A small network was shown many inputs. Here are its activations along a few directions, one row for each input.
Each table varies a few parts of the input and shows all the possible inputs, shuffled.
A made-up example of a description, with smaller parts first: one of 5 places around a ring, together with either a single point or one of 11 places around a ring or (one of 3 separate values, together with one of 6 places along a line).
Shared parts are said once, and a part with two or three values counts as separate values.
(in the rows, 128 means zero)

Other details of the inputs vary at random and push rows far along two fixed directions, the same in every table; ignore that.

Table:
r1: [158 120  95  99 149 120 118 133 126 127 144 134 134]
r2: [140  81 121 123  98 164 149 144 138 200 148 150 115]
r3: [ 41 166 172 153 105 114 138 130 124  68  96 107  90]
r4: [ 19 137 169 160  41 164 155 138 159 122 123 150  68]
r5: [160 131 116 109 130 112 114 147 110 136 130 126 153]
r6: [145 131 111 107 141 101 118 135 102 117 120 121 131]
r7: [140  97  91 102  97 147 130 142 132 195 161 166 110]
r8: [155  79  93 111 128 166 148 139 157 201 159 156 114]
r9: [162 128 114 123 137 130 143 130 145 160 174 141 139]
r10: [165 160 118 124 167  96 133 124 131 114 139 106 156]
r11: [  7 135 172 156  60 167 150 131 175  94 125 150  51]
r12: [170 117 124 123 159 135 133 136 132 134 127 117 149]
r13: [166 152 117 113 151  93 112 136  95  99 107 103 157]
r14: [ 81  77 153 174  87 178 105  89 142 160 130 159 119]
r15: [154 134 130 118 177  97 130 125  94 106  91  90 141]
r16: [107 141 158 143 136 141 132 131 134  83  86 111 116]
r17: [169 131 125 114 187 110 131 121 112 100 105  97 140]
r18: [142 101  90 109 112 156 153 131 166 214 197 170 109]
r19: [176  94  87 115 111 139 155 142 145 235 201 169 134]
r20: [ 87 166 153 144 118 104 136 125 121  97 107 112 111]
r21: [139 116 127 149 130 119  75  84 107 116 133 136 174]
r22: [ 75 156 155 139 101 135 112 138 139  52  91 119 112]
r23: [163 158 139 160 184  71  82  68  94  98 134  97 201]
r24: [138  95 121 126 108 156 149 138 132 181 128 144 111]
r25: [ 66 151 148 133 103 139 118 138 139  57  93 126 105]
r26: [173 154 124 109 162 102 104 137 114  85 120 105 167]
r27: [159 145 132 120 175 100 132 124  91 107  86  93 149]
Each input here is: one of 3 separate values, together with either a single point or (one of 2 separate values, together with one of 4 places along a line).
Changing only the choice among 3 separate values turns r6 into r3. The same change can be made to r7. Which row results?
Answer: r20
Which other rows does r1 become when the choice among 3 separate values takes its other values? List them by row number.
Answer: r11, r17
Which other rows does r2 become when the choice among 3 separate values takes its other values? List them by row number.
Answer: r5, r19
Which other rows does r27 become when the choice among 2 separate values takes its other values? List them by row number.
Answer: r8

Table:
r28: [ 44 147 179 169 100 147 143 124 150  67  77 122  97]
r29: [ 58 150 177 150  91 143 148 144 135  95  90 124  90]
r30: [105  84 131 142  92 165 156 137 157 172 156 162 101]
r31: [132 165 151 132 168  94 125 140 110  63  99  80 142]
r32: [178 145 103 115 188  73 117 127 100 108 118 101 171]
r33: [138  36 110 114  90 198 133 141 143 203 145 172 100]
r34: [215 119 102 122 166 100 117 102 100 185 160 126 176]
r35: [122  68 119 131  92 178 144 123 156 212 190 179 112]
r36: [107  82 109 135  85 158 125 108 142 197 172 167 103]
r37: [129 168 147 144 170 103 106 107 113  70  94  87 163]
r38: [134 130 135 137 128 118 103 112 120 102 136 127 145]
r39: [ 42 147 176 154  94 158 149 134 154  84  88 129  76]
r40: [116 159 157 150 126 100  97 111 108  78  97 108 148]
r41: [204 135  89  96 181 108 129 137 126 159 148 121 157]
r42: [ 43 144 158 137  94 135 133 146 138  82  96 131  83]
r43: [103  77 117 132  76 170 145 148 167 181 168 175 100]
r44: [214 120  85 109 178  99 124 135 115 147 157 123 177]
r45: [199 130  78 105 181  88 122 128 104 145 144 121 171]
r46: [137 147 129 139 138 119 100 102 124  99 120 123 148]
r47: [126  99 104 119 102 173 151 142 164 199 163 158  95]
r48: [118 146 146 137 124 114 109 125 116 107 114 121 149]
r49: [130  58 113 119  98 197 130 132 147 188 121 164 101]
r50: [ 80 110 117 110  73 163 150 146 151 149 144 163  72]
r51: [ 14 138 177 164  79 149 122 119 137  77  93 128  93]
r52: [ 72 106 126 135  78 160 124 123 144 149 144 168 103]
r53: [215 129 103 103 197  95 141 135 108 153 155 109 163]
r54: [202 127 105 126 181 106 114  90 113 158 149 119 171]
r55: [ 67 151 151 129  89 156 140 140 155  82 102 134  83]
r56: [147 120 117 132 105 130 109 116 123 157 149 148 141]
r57: [163  76 110 129 117 150 132 107 139 206 191 164 131]
r58: [ 44 162 187 148  81 140 152 140 133  67  74 113  80]
r59: [ 44 131 183 172  81 145 112 111 139  70 106 122 101]
r60: [202 124  89 109 179  82  99 101  97 153 156 121 175]
r61: [212 124  90 114 177 101 101  99 117 160 158 125 176]
r62: [155  88 109 126 113 140 115 116 140 177 181 159 135]
r63: [208 146 100  99 178  88 125 145 104 147 138 108 167]
r64: [ 24 148 170 141  79 145 145 139 141  67  86 117  66]
r65: [161  79  94 121 119 150 146 140 149 202 181 153 129]
r66: [115  84 111 128 103 159 141 115 140 203 172 172 111]
r67: [121 182 167 152 182  93 110 100 104  43  74  80 164]
r68: [120 101 114 121  85 165 152 154 151 203 161 157  97]
r69: [110 153 143 143 141 114 121 129 135  78  92 111 137]
r70: [195 138 117 121 177  96 121 113  97 153 139 112 182]
r71: [152 128 107 100 110 136 143 151 132 158 147 141 117]
r72: [135 173 149 147 161  83 119 130  99  66  78  76 162]
r73: [102  90 104 131  73 183 146 139 174 186 159 183  96]
r74: [ 14 170 184 142  87 125 133 140 133  24  62 108  71]
r75: [117 157 158 151 140 103 135 129 112  85  85 100 142]
r76: [101  90 108 131  77 158 118 112 142 177 166 177 104]
r77: [213 130  96  95 189  92 126 144 113 144 156 112 165]
r78: [135 164 135 121 138 108 125 148 112  96 105 110 137]
r79: [135 154 132 136 134 105 122 139 114  95 101 113 152]
r80: [115 185 142 123 167  82 116 136  98  42  79  88 139]
r81: [118  45 105 112  88 190 132 135 135 201 132 174  92]
r82: [102  97 133 120  87 169 165 143 158 164 156 156  78]
r83: [119  94 103 104  82 178 154 145 174 194 169 173  80]
r84: [146 176 142 113 152  88 126 142 105  73  93  88 142]
r85: [193 133 107 118 165 102 114 119 103 161 147 111 179]
r86: [196 126  88 103 185  88 107 114 100 155 155 121 179]
r87: [104  90 114 117  75 178 150 157 164 181 173 178  87]
r88: [129 194 154 129 176  89 125 125 111  32  69  62 138]
r89: [ 43 130 172 165  90 137 122 100 128  92 104 136  95]
r90: [151 108  91 105 117 159 144 145 157 189 167 164 113]
r91: [ 58 125 169 157  92 153 122 125 142  94 119 129 111]
r92: [205 140 103  90 182  90 129 141 112 119 144 102 157]
r93: [104 156 151 147 157  93 132 120 107  69  83  97 136]
r94: [ 42 151 177 163  79 134 129 144 139  66  76 124 105]
r95: [136 155 136 120 132 112 138 141 117 108 109  98 124]
r96: [ 38 140 185 161  88 142 113 127 140  56  98 127 109]
r97: [191 147 102 113 183 104 104 112 113 125 137 115 182]
r98: [201 148 103 113 173  92 104 120  95 136 138 114 191]
r99: [103 151 140 144 146 100 126 126 113  79  92  97 134]
r100: [ 79 110 142 155  80 167 120 105 156 146 138 150 100]
r101: [104  91 111 139  86 177 150 135 171 187 153 163  98]
r102: [131 167 152 140 165  92  98 118 101  44  99  94 169]
r103: [158 135 146 127 164 111 103 130  81  77  52  86 159]
r104: [124  94 109 112  93 179 167 135 167 199 164 167  79]
r105: [217 118  75  84 184 100 148 125 107 185 163 121 145]
r106: [ 68 129 163 163  72 146 116 114 134 116 114 133 107]
r107: [132 187 155 120 168  84 120 139 103  17  81  75 143]
r108: [191 133  89  99 185  94 131 133 105 156 146 106 150]
r109: [205 133  91  99 199  87 140 128  99 160 146 111 157]
r110: [115 145 140 137 137 125 109 115 132 101 115 124 143]
r111: [166  91  94  98 118 152 154 145 148 197 183 145 108]
Describe the family of inputs behind these rows.
Answer: one of 4 separate values, together with either a single point or (one of 4 places along a line, together with one of 5 places along a line)
Changing only the choice among 4 separate values turns r48 into r86. The same change can be made to r84. Which row results?
Answer: r74
Changing only the choice among 4 separate values turns r43 into r94. The same change can be made to r102. Which row results?
Answer: r98
Start at r111 and move only the place on the line of 5, one step at a time. The first step leads to r31. Which rows follow, in order?
Answer: r65, r91, r59
Which other rows does r64 become when the choice among 4 separate values takes its other values? List them by row number.
Answer: r88, r95, r111
Which other rows does r38 become when the place on the line of 5 takes its other values? List them by row number.
Answer: r44, r87, r102, r107
Which other rows does r105 become when the choice among 4 separate values takes its other values? List them by row number.
Answer: r58, r82, r104
Start at r79 and move only the place on the line of 4, one step at a time. The first step leads to r94. Which rows follow, in order?
Answer: r72, r75
